Each row below holds a small network's activations on one input, seen along a few directions.
In each table, some parts of the input vary, and every possible input appears once, in random order.
Descriptions start from the smaller parts, as in this example, which fits no table here: values(2) and (point or ring(9) or (line(4) and ring(8))).
Shared parts are said once, and a part with two or three values counts as separate values.
In the rows, 128 means zero.

Other details of the inputs shift rows strongly along two fixed directions, in all tables alike. That doesn't count.

Table:
r1: [ 94 153 145 122 188 116 142 137 157 147 152 144  96 174]
r2: [ 71 151 162  73 155 135 135 168 198 114 151 119 107 183]
r3: [194  71 166 146 171 227 120 197  80 142  58  47 121 163]
r4: [222  87 106 207 131 178 123 140  29 152  96  91 122 129]
r5: [123 152 107 128  65  92 127  98 140 105 163 151 147  86]
r6: [111 134 166  94 152 155 131 168 167 131 117  92 128 144]
r7: [232  77  95 196  68 181 105 124  24 115  92  92 147  98]
r8: [107 110 139  96 137 148 127 164 148 133 109 101 126 159]
r9: [119 150 109 149  99  76 141  88 131 118 160 174 133  88]
r10: [114 128  95 122  88  89 119  82 124 121 132 162 148  90]
r11: [ 92 134 168  90 166 146 136 172 179 117 132 118 104 191]
r12: [128 141 120 134  85  96 135 106 139 108 151 154 140 101]
r13: [117 150  71 150 101  63 121  54 105 147 153 183 142  78]
r14: [233  79 113 169  91 211  91 144  35 124  68  58 157 104]
r15: [ 89 135 160 104 184 134 143 158 168 129 139 131  98 180]
r16: [ 95 158 122 107 110  96 125  99 161 104 163 163 127 122]
r17: [113 176 105 141 124  68 128  66 132 145 162 173 141  69]
r18: [115 124 105 113  92 103 119 103 131 120 125 146 147 108]
r19: [ 72  95 192  91 239 153 166 208 181 162  94 108  85 221]
r20: [121 154 115 131 114  93 126  86 132 127 143 154 144  73]
Each input here is: values(4) and line(5).
Question: The inputs of r10 and r19 match in every part but the line(5) part. If r16 is changed in the same way as r10 into r19, which row does it become?
Answer: r15
Question: Which other rows does r2 become when the values(4) part takes its other values? List them by row number.
Answer: r5, r6, r8

Table:
r21: [221  67 120 172 113 222 105 173  41 123  77  57 127 157]
r22: [113 132 147 124 150 126 144 145 150 129 136 133 112 151]
r23: [124 109 155 113 166 157 131 162 136 144  95  98 123 148]
r24: [144 111 131 127 117 155 123 150 119 115 119 107 126 148]
r25: [120 129 115 118  97 110 124 111 132 118 130 139 144 105]
r26: [193 130  77 176  70 134  99  82  55 118 134 127 152  76]
r27: [ 63 155 158  98 162  79 159 128 198 137 150 166 117 132]
r28: [231  69 102 182  96 210  99 151  25 123  77  65 139 129]
r29: [ 58 174  96 122 151  31 144  59 162 153 177 214 116 109]
r30: [124 146 120 146 124  92 140  99 127 135 147 159 131  98]
r31: [108 169 109 133 109  74 130  78 142 125 168 172 137  86]
r32: [131 152  91 148  81  74 124  64 114 124 152 172 152  60]
r33: [118 103 168  94 166 183 128 195 152 126 102  81 110 195]
r34: [ 93 165 126 114 123  86 134 101 165 121 165 163 127 114]
r35: [105 120 171 104 188 153 144 178 160 143 112 104 106 177]
r36: [113 100 173  97 186 170 137 187 152 149  84  85 118 172]
r37: [ 80 141 177 101 200 121 157 162 183 151 127 130 104 163]
r38: [126 109 170 111 180 181 136 194 146 132 109  86 101 198]
r39: [127 125 149 126 163 146 136 154 134 140 119 112 115 151]
r40: [ 92 170 121 113 111  84 130  97 166 113 172 167 128 114]
r41: [168 106 114 153 109 149 118 127  87 128 109 112 137 115]
r42: [ 89 150 140 107 145  95 139 116 166 137 139 150 129 115]
r43: [ 93 129 153 103 152 118 146 148 168 130 128 133 119 147]
r44: [175  87  97 181 154 149 124 122  51 162  97 120 114 145]
r45: [186  99 121 171 130 167 122 141  71 136 103 100 125 131]
r46: [179 115  71 152  39 129  93  83  68 104 123 126 166  71]
r47: [ 83 163 119  97 103  82 125  95 172 114 161 163 139 105]
r48: [173 139  85 164  74 125 103  84  77 112 146 135 144  88]
r49: [101 122 148 104 145 121 139 142 157 134 115 128 128 133]
r50: [140  90 157 114 149 187 127 190 128 122  96  79 114 187]
r51: [ 72 174 140 112 152  65 149  98 184 137 165 178 122 107]
r52: [156 139  98 158  84 114 118  94  98 112 151 146 136 100]
r53: [168 141  71 163  43 105 104  67  77 101 154 151 154  69]
r54: [148 114 135 145 139 145 134 143 111 134 117 115 122 137]
r55: [140  85 171 124 186 184 142 196 125 150  78  78 110 180]
r56: [145 134 116 152 112 120 129 112 111 123 142 140 127 116]
r57: [ 83 159 125  97 116  83 129  99 172 122 152 160 138 103]
r58: [183 114  75 145  48 147  86  92  64 107 115 110 167  77]
r59: [153 130 103 139  93 132 109 107 100 118 131 124 144 103]
r60: [ 77 137 162  92 160 115 150 156 189 126 139 137 110 165]
r61: [105 121 162  96 161 159 133 176 163 124 120 102 110 182]
r62: [ 75 151 136  85 126  93 131 116 182 123 144 150 135 118]
Question: The inputs of r62 and r25 match in every part but one. If r51 is changed in the same way as r62 into r25, which row does it become?
Answer: r30
Question: The inputs of r40 and r53 match in every part but one. If r31 is changed in the same way as r40 into r53, which row does it become?
Answer: r45
Question: What is each input in this table made of?
Answer: values(2) and (point or (line(4) and line(5)))
Question: Which other rows does r35 become when the line(4) part takes its other values? List them by row number.
Answer: r38, r42, r59
Question: Which other rows does r34 become when the line(4) part takes its other values? List them by row number.
Answer: r37, r39, r40
Question: Which other rows does r21 become when the line(5) part takes its other values? List them by row number.
Answer: r24, r50, r52, r53
